These are the activations of a small neural network, seen along a few directions. Each row is one input.
In each table, some parts of the input vary, and every possible input appears once, in random order.
A made-up example of a description, with smaller parts first: one of 8 places around a ring, together with either a single point or one of 11 places around a ring or (one of 3 separate values, together with one of 6 places along a line).
Shared parts are said once, and a part with two or three values counts as separate values.

Table:
r1: [-22  46  14 -19   8  -2  13 -17  23  15  -2  -5 -26 -33   6  -4  12 -15]
r2: [  6  16  -2   8   7  12  23  -9  10   3   7  -5 -22  -7  12 -18  12 -12]
r3: [ -7 -24   3   3 -36 -31  -5 -38  -7 -15   2  14 -21 -32  16 -12 -30  31]
r4: [ 30  -2 -19 -23  17  39 -30  43 -12 -14   0 -40  27  15 -42   6  23  -4]
r5: [  1   0   3  24   8 -16  17  -3 -17   3  -2   6  -2  22   2   2 -37  -5]
r6: [ 18  -5 -14 -21  24  40 -34  31  -8  -8 -12 -45  29  14 -41  23  14 -18]
r7: [ 16 -23   3  14 -11  13  24 -15  14  -2   5  12  -2 -13  24  26 -26   8]
r8: [  3 -30  -2  18 -25   6  27  -4  -3 -12  14  19   1 -14  16  -4 -17  26]
r9: [ -2  16   7   9  18   9  19 -19  17   4  -2  -8 -19  -3  13   1   6 -17]
r10: [  8  -7 -20 -26  25  22 -37  29 -14   4 -22 -39  33  25 -43  23   6 -14]
r11: [ -1  -5   8  25  -4 -13  23   3 -29  -6   7   2  -7  18   3  -8 -23   0]
r12: [ 13  -5  12  27  -4  -3  33   6 -12  -9  21   1  -7  14  -8 -11 -13   7]
r13: [ 11   1   8  19   9 -14  23  -7   4   7   4  -3  -7  29   0  20 -32  -4]
r14: [ 31   0   7  24  -3   6  34   8   1  -4  19  -4 -15  10  -1   1 -16  -4]
r15: [-18  14  -1   7  12 -17  13 -12 -16  -6   2   9 -15   7   8 -20  14   2]
r16: [-13  -9  -6  -2  10   9 -46  41  -6  16 -21   9  41  31  -4   5  31 -28]
r17: [ -6 -12   1   0  -6  27 -33  47   0   3   5  -1  39  24  -6 -13  47 -20]
r18: [  6 -20   9  -9 -24 -26  -2 -49  19   3  -5   8 -20 -24  17   9 -42  20]
r19: [  5 -25   5   5 -35 -24   5 -35  10 -19  20  13 -20 -38   5 -14 -20  35]
r20: [ 13  -6  -3  -4   0  34 -34  51  15   5   6  -2  26  25  -4   2  48 -23]
r21: [  6  -6 -18 -19  21  12 -39  39 -41 -13  -9 -33  38  21 -39   1  22   5]
r22: [ 24 -21   2  -1 -31 -15   7 -33  21 -12  19   9 -28 -42  13  -4 -23  23]
r23: [-31  46   9 -27   6 -20  10 -21  19  21 -16   1 -22 -18   5  -4   5 -11]
r24: [ 20   0  14  27   3   8  29  -6   5   2   7 -11 -10  11   3  18 -25 -16]
r25: [-15  18  -4   6  24 -20   8 -17  -3   1 -10  14 -10  10   8 -10   1  -2]
r26: [-32  44   5 -14 -10  -8  16 -13   3   7  10   3 -19 -32  -2 -31  23  -1]
r27: [ -7 -28  -3  15 -20  -7  16  -5 -18 -10   3  24  -1  -6  23   2 -24  27]
r28: [ -9  18   2   0  23 -13  14 -20  16   9  -8   1 -16  14   9   3   1  -7]
r29: [  0 -21  -4  13  -4 -12   9 -11  -6  -3  -4  32   3   2  19  15 -33  29]
r30: [  4  -8   4  -3  12  31 -37  41  21   8  -5  -5  27  27  -7  23  43 -30]
r31: [-33  50   3 -21  10 -31   3 -17   3  10 -13  16 -17 -18   1 -13   9   0]
r32: [  1 -17   4  -1 -19 -36 -10 -43   4  -8  -4  23 -18 -25  12   0 -39  34]
r33: [-12  12   1  11   4   3  23 -12  -4  -3  10   0 -13  -3   5 -29  16  -2]
r34: [-15 -12  -2  -2  -2  12 -42  46 -16   6  -8   4  38  29   0  -7  43 -23]
r35: [ 25 -24  -5  13 -18  10  28  -1  11  -9  17  19  -7 -14  20  11 -16  20]
r36: [ 12  -7 -14 -18  12  32 -29  39 -27 -15  -2 -41  41  13 -42 -10  23   1]
r37: [-15  47   3 -18  -4   0  16  -9  16  14   8  -2 -29 -36   6 -21  18  -9]
r38: [  8 -21   0   6  -6  -6  17 -17  12   5  -1  20  -1   6  21  28 -32  22]
r39: [ -8 -11  -2  -8   8  17 -39  38  13  22 -21  -2  33  35  -5  19  33 -33]
r40: [ 16 -21  13  -2 -24 -12   3 -46  24  -6   7   3 -23 -41  17  11 -33  12]
r41: [-37  47   3 -19  -3 -27   7 -14  -9   4   0  12 -21 -22   2 -22  22   4]
r42: [  3  -5 -23 -19  27  13 -43  33 -33   0 -24 -29  41  20 -40   9   5  -8]
Question: Changing only one part turns r29 into r8. The same change can be made to r31. Which row results?
Answer: r26
Question: Describe the family of inputs behind these rows.
Answer: one of 6 places around a ring, together with either one of 2 separate values or one of 5 places along a line
Question: Which other rows does r17 become when the place on the ring of 6 takes its other values? List them by row number.
Answer: r16, r20, r30, r34, r39
Question: Which other rows agree with r21 in the place on the ring of 6? List them by row number.
Answer: r3, r11, r15, r27, r34, r41
Question: Which other rows does r42 become when the place on the ring of 6 takes its other values? List them by row number.
Answer: r4, r6, r10, r21, r36

Table:
r43: [-18  18  11   5  -3 -25  14 -22   5   3   4  19 -24  -8  16  -9  -1   2]
r44: [-11  16   7   2 -11 -10  25 -27  20   6   4  16 -29 -24  23  -8  -3   0]
r45: [ 12 -18 -12   2  11  19 -20  34  -6   3 -10  -7  28  30 -14  20   4 -11]
r46: [ 22 -15  -2   8  12  24 -16  26  -4  -4   2 -23  18  29 -16   5  11 -17]
r47: [ 14 -20   5  13 -18  -2  21 -23  11  -4   7  15 -15 -15  28   4 -26  12]
r48: [-17  13 -10 -20  20  16 -25  28  -9   6 -13 -13  26  14 -17  -1  38 -13]
r49: [  7 -17   1  20  -6 -12  17 -15 -10  -7   4   9  -6   2   8  -2 -29  12]
r50: [ -5  25   7   3   2  -6  32 -22  11   0   9   7 -27 -22  11  -5  -6   5]
r51: [-19  11  -4 -30 -15 -26 -17 -31   6  -2  -6  -1 -19 -44 -10 -11  -4  19]
r52: [ -9  22   1 -11  18  11 -14  24   1  11  -9 -17  14  17 -19   4  26 -27]
r53: [  3 -24 -13  -5   8  25 -28  33 -14  -5 -11 -13  37  23 -18  13  14  -3]
r54: [ -8  19  -9 -12  23  11 -17  29  -2  13 -13  -7  17  21 -13   6  28 -21]
r55: [-15  20   4   7   4 -20  20 -20  -2   1   0  10 -20  -6   5 -15  -7   1]
r56: [-14  16  13   3 -10 -18  18 -27  20   8   7  22 -24 -18  23 -12  -2   5]
r57: [  5 -19   9  19 -12 -18  11 -17  -3  -5   7  18 -11   1  19   5 -23  14]
r58: [ -9  13  -8 -20   8  18 -34  38 -11   3  -4 -12  26   7 -18 -13  46 -15]
r59: [  1  21   0  -5  21  14 -12  21   2   6   0 -23   7  19 -18  -7  34 -28]
r60: [ 11 -13   0  14 -11  -6  28 -13  -7  -5   8   2 -11  -2   5   5 -33  15]
r61: [ -9  25   4   0   2 -13  31 -18  -1   2   4   2 -24  -9   5 -10 -10   6]
r62: [ 13 -22 -11  -7  -2  27 -38  42 -17  -9  -2 -13  38  17 -17  -1  21  -4]
r63: [  7 -24  -6 -19 -23 -18 -21 -30  -3 -14  -4  -2  -4 -35  -5   1 -27  32]
r64: [  8 -21  10  16 -20 -11  15 -22  13  -1  10  21 -10 -10  26   2 -25  16]
r65: [ 13 -14  -1   2   9  21 -19  28  -6   1  -7 -17  26  26 -17  17   2 -16]
r66: [ 18 -12   4  15  -7   1  29 -18   4  -8  13   7 -14 -14  13   9 -29  16]
Question: Changing only one part turns r60 into r61. The same change can be made to r47. Which row results?
Answer: r44
Question: Describe the family of inputs behind these rows.
Answer: one of 2 separate values, together with either a single point or one of 5 places along a line or one of 6 places around a ring
Question: Which other rows does r58 become when the place on the line of 5 takes its other values? List them by row number.
Answer: r48, r52, r54, r59
Question: Which other rows does r55 become when the choice among 2 separate values takes its other values? List them by row number.
Answer: r49

Table:
r67: [ 17 -23 -10   5   7  21 -13  28 -14  -6  -4 -14  29  26 -16  16  -3  -2]
r68: [ 14 -17  -7   3   3  20 -15  30 -10  -3  -2 -13  24  23 -14  10   6 -10]
r69: [ 12 -17   5  16 -17  -9  22 -19   3  -5   9  11 -15 -11  15   3 -30  13]
r70: [ -1   8  -2  -5  13  13 -17  27  -2   7  -5  -6  17  18  -8   2  23 -17]
r71: [ -9  19  -4  -9  18  15 -12  24  -1   7  -6 -10  13  11 -13  -2  30 -19]
r72: [  2  -6  -7   2  11  14 -16  27  -7   1  -5  -7  21  23 -13   2  17 -12]
r73: [-12  21  -4 -11  20   7 -14  22  -3   8  -6 -13   9  16 -18  -2  31 -19]
r74: [-15  21   6   4  -2 -17  26 -26   9   3   3  15 -26 -18  13  -7  -7   5]
r75: [  7 -11  -1   3   7  18 -17  27  -6   0  -3 -11  24  23 -12   7  12 -12]
r76: [ -3 -13 -15 -41  -8   5 -60  14 -11  -8 -14 -19  31 -20 -27  -4  21  11]
r77: [-10 -12  -5 -27 -28 -26 -23 -37   0 -12  -4   7 -13 -50   0 -10 -19  37]
r78: [ 19 -22  -7   5   8  22 -18  26  -8  -5  -4 -15  25  24 -12  14   2 -10]
r79: [-12  31   9  -3   1 -19  25 -29   7   2   4   5 -30 -20  10 -14  -6   4]
r80: [ -7   0   6  11 -10 -16  22 -23   5  -1   5  18 -20 -10  20  -2 -14   9]
r81: [  1 -11   8  16 -12 -14  21 -23   4  -3   7  14 -14  -8  14   2 -25  12]
r82: [ -9  12   7   4  -8 -14  24 -26  13   5   4  13 -23 -15  17  -7 -10   5]
r83: [  4  -5   6  13 -11 -12  21 -22   8  -2   9  15 -17 -12  18  -5 -18  11]
r84: [ -3   9   9   6  -8 -16  21 -23  11   4   6  17 -22 -15  20  -4 -13   7]
r85: [ -4   0  -5  -1  11  13 -15  27  -8   3  -6  -6  18  22  -8   4  22 -14]
r86: [ 19 -25   4  16 -14  -4  24 -20   1  -8  10   8 -10  -9  15   8 -38  21]
r87: [-11  24   9   0  -3 -19  23 -27  13   3   7  10 -30 -19  12  -9  -3   4]
r88: [ -7  10  -4  -8  13  15 -14  24   0   8  -7 -11  16  18 -11  -1  26 -19]
r89: [ -9  28  -3 -14  22  10 -13  20  -7   7  -7 -19   9  12 -18  -8  30 -20]
r90: [ 17 -22   5  17 -13  -7  20 -23   4  -7   8   9 -14  -9  16   7 -34  14]
Question: Changing only one part turns r76 into r77. The same change can be made to r85. Which row results?
Answer: r80
Question: Describe the family of inputs behind these rows.
Answer: one of 2 separate values, together with either a single point or one of 11 places along a line
Question: Which other rows does r78 become when the place on the line of 11 takes its other values? List them by row number.
Answer: r67, r68, r70, r71, r72, r73, r75, r85, r88, r89

Table:
r91: [ -9  13  12  13 -10 -32  39 -51  13  -2  10  23 -44 -28  29 -11 -25  16]
r92: [ 19 -16  -1  17   6  15   6  17 -10  -6   5 -11  11  23  -8   7  -7  -6]
r93: [ -2  25   3   5  14   6  15  12  -2   6   4  -9  -5  12  -7  -6  12 -17]
r94: [ 13  -6  -8  -4   8   8  -2  13 -17  -5  -4 -17  14   9 -20  14 -18   6]
r95: [  2 -21  -9 -11 -14   6 -23   8  -6  -7  -3   1  16 -11  -4   1   2  13]
r96: [ -8  32  -4 -14  19  -2   7   4  -9   5  -6 -14  -3   1 -18  -1   2  -5]
r97: [  3 -27   0   8  -9   3 -19  14  -1   0  -2  11  18  15   7   5   3  -1]
r98: [ -8  15   4   6  13   9   8   8  12  10  -1   5  -3  14  11  -1  23 -21]
r99: [-19  15  -4 -18   1  -5 -15  -5   2   1  -5   3  -2 -16   0 -15  24   2]
r100: [ 14 -20   0  13  -1  20  -1  21   6   3   2   3  16  19   6  15   1  -9]
r101: [ -9  20  -1 -20   7  -7 -14  -9   3   1  -5 -13  -7 -14 -13 -10  14  -4]
r102: [ 11 -23   8  19 -26 -19  32 -39   7  -8  11  20 -25 -22  25   4 -48  27]
r103: [ 12 -18  -6 -11  -5   3 -23   0  -6  -9  -4 -15  10  -5 -15   4  -7   7]
r104: [-19  14   6  -4  -2  -6 -10   9   8  11  -3  13   2   3   7  -7  23 -11]
Question: Describe the family of inputs behind these rows.
Answer: one of 2 separate values, together with either a single point or one of 6 places around a ring
Question: Changing only the choice among 2 separate values turns r95 into r99. The same change can be made to r92. Which row results?
Answer: r93
